A small network was trained on made-up records. Each row is its average activation on records with the value named, seen along a few directions.
Related values have similar rows: they may be neighbours, one step apart, or belong to one group.
Random noise pushes rows far along 10 fixed directions. That doesn't count. These rows show it; they differ only by the noise:
[ 171 -120 -669  249 -140  280  410  145  321  410 -109   31  125   88
 -235  143 -287  -22  232 -361  -39  183  406  396 -426  426]
[   4  171  455   -7 -102  357  398   95    4   31 -273  -25  -34  163
  106   27  592  -61  -28 -154 -115 -556   31   36   20 -431]
[  37 -166 -316  297  171 -195  689 -512  520 -134 -376  374    6  484
  166  262 -105  182   31    1  -86  596 -323  588  217  258]
[-198 -243  411  151  401 -346 -122  463 -227 -277  124  192  215  -66
  -42  -85   11  216   41  317 -263  -31 -380  -90  465 -196]
[  43   86   39  143  353 -544  155  163  314 -200 -418  119 -233  240
  -93  467  224  467 -325  243 -168  -17 -350   19   45   57]
[-346   70  -26  -30   68  102 -113 -306  329  141   20  253 -164   79
 -237  149 -203   73 -380  -13  393  233 -407  -87 -178  251]
[ -23 -199   19 -293 -310  114  211 -671    3 -440  328  129 -132 -126
  364 -280  168  124  578  316 -253  405  -56  248  537 -268]
[ 101  -49 -120 -211 -230 -175 -176  390 -132 -382  294 -133 -376 -501
  -92  -71  370  483  466  264 -477 -321  443 -120  125 -287]
[ 174   59 -391 -137 -344  465  257 -551  277  179   71  -12 -280  -25
    9 -113   42  -31  290 -254  159  104  311  399  -75  219]
[  49  147 -775  458  362 -455 -386   85   30 -339 -356  -37 -497   89
 -113   66 -152   18 -403 -173  237 -472  438   58 -143  571]
[-258  118  620 -233   41  -62  271 -757  227 -157 -245  309  -65  351
  373  187  341   17 -365  334   13  435 -795  -93  237 -274]
[ 127 -107 -409  542  270 -420  547  435  446  221 -459  448 -127  115
 -182  358   46  422  -96 -347 -388  244  211  449 -201  390]


Values of K:
k11: [-430  202  -44  325  -66 -203   94  335   83    5 -336  469   83   52
   12  168  -66   -1 -481 -530  -42   29  150 -308 -455  -40]
k2: [ -81 -111  -20  133  127  185 -111 -124 -101   45   83   10   54   49
  149 -153 -155 -337  -61  -59  166 -116  -19  113  -71   96]
k5: [ 202  126  214 -199   45  159 -226 -796 -399  379 -170 -224  453  306
  627 -220 -179 -972 -251  130  192  466 -182  -90 -101  160]
k10: [-205  -74  102  -55   69 -363 -293  478  226 -304   91   51 -536 -234
 -396  416  142  644 -179  403 -108 -309 -214 -182 -242 -210]
k3: [-147 -159  520  395  431  115  399  198  166 -119  102  432    1   59
 -392 -181   63  313   44 -269  347 -223 -520  549  762 -181]
k9: [ 728   58 -326   23  277 -455 -138   11 -234 -156 -171 -578  277  247
  172   73 -185  -95  249  346  -89   92   93  199  527  210]
k8: [-288 -115  448   -6  -49  307  339 -180  186  254  309  397  240  -21
  -42 -300 -147   19  122 -510  207  319 -289  193  332 -162]
k1: [-307 -336  390  302 -199  336  649  314 -484 -355   54  127  935  169
  396 -371   33 -409  576 -201 -325 -137  164  -67  382 -885]
k6: [-512  229  732 -398 -162   73 -397 -142  -64 -226  327   34 -349 -202
 -153 -230  178  216 -376  -51  413 -367 -444 -542  300 -362]
k7: [ 312 -212  195   33  108  424  381   33  -36  376   89 -239  507  302
  -61 -124 -278 -195  323    4   39   38 -210  520  240   19]
k4: [ -52  152  766 -265  125  174 -209 -178  190  456  193  261 -415 -302
 -218  -97  407  222 -266 -230  462    7 -461   25  208  -26]
The values of K form a line.
Going along K from k10 by way of its neighbour k2, in what order are k9, k8, k7, k4 met?
> k7, k4, k9, k8
What is the length, in steps, of the shortest route from k1 to k5?
> 4

Values of P:
p8: [-403  -80  185  125  -32 -433  194 -294 -311 -425 -291  332  381  193
  707  -35  120 -384 -204  218 -499  545  -89 -449    1 -327]
p3: [-454 -172 -208   94 -242  -29   28  -77  272  261 -121  471  123  -57
   50  401 -169 -238 -421  144 -260  795  -54 -444 -898   36]
p9: [-355   -7 -271  121 -333  101  -33 -276 -417 -401 -299 -194  399  386
  645  -71 -211 -810 -251   51  -75 -101  310 -483 -513 -232]
p7: [ 564 -185 -249 -268 -124  -94  209  526  279  437  294 -281  -23 -297
 -339  287  -60  593  586  176 -479  296  157  351 -167  194]
p11: [-305 -180 -450  217   85  104 -307  -52 -457 -254  152 -201  738  237
   96 -222 -806 -696   26   81  343  140  -44 -262  -54  197]
p10: [-430 -243 -689  221  158 -349 -244 -535  290 -658  110  259 -350  150
    6   46 -554  132 -153  306  290  336 -236  124  137  365]
p6: [  43 -160 -101  130 -173  448  338   99 -274 -110  -62 -352  842  408
  114 -123 -351 -548  326  -15  140  -83   18  -43   63 -224]
p5: [ 241  -83 -681  111    1  541  342  217  400  141   49 -467  266  325
 -636  315 -470   59  380   43  366 -349    8  395 -202  239]
p4: [ -93 -227 -450  147  -32 -160 -219  -90 -312 -398  258 -219  442   31
  109 -212 -607 -317  300  175  123  334   79 -118  284   97]
p2: [-151   86 -946  416  140 -110  296 -399  639 -900 -492  -25 -531  608
 -266  487 -114  363 -124  153  464 -571  -54  407   51  113]
p1: [-327 -333  414 -172 -155  219  676  -89  912  545  314  732   51  -54
 -433  308 -180  801  251 -151 -102  962 -830  477   46    9]
The values of P form a line.
Going along P from p3 by way of its neighbour p2, in what order are p8, p7, p11, p6 met?
> p7, p8, p11, p6
What is the length, in steps, of the shortest route from p4 to p1?
> 5
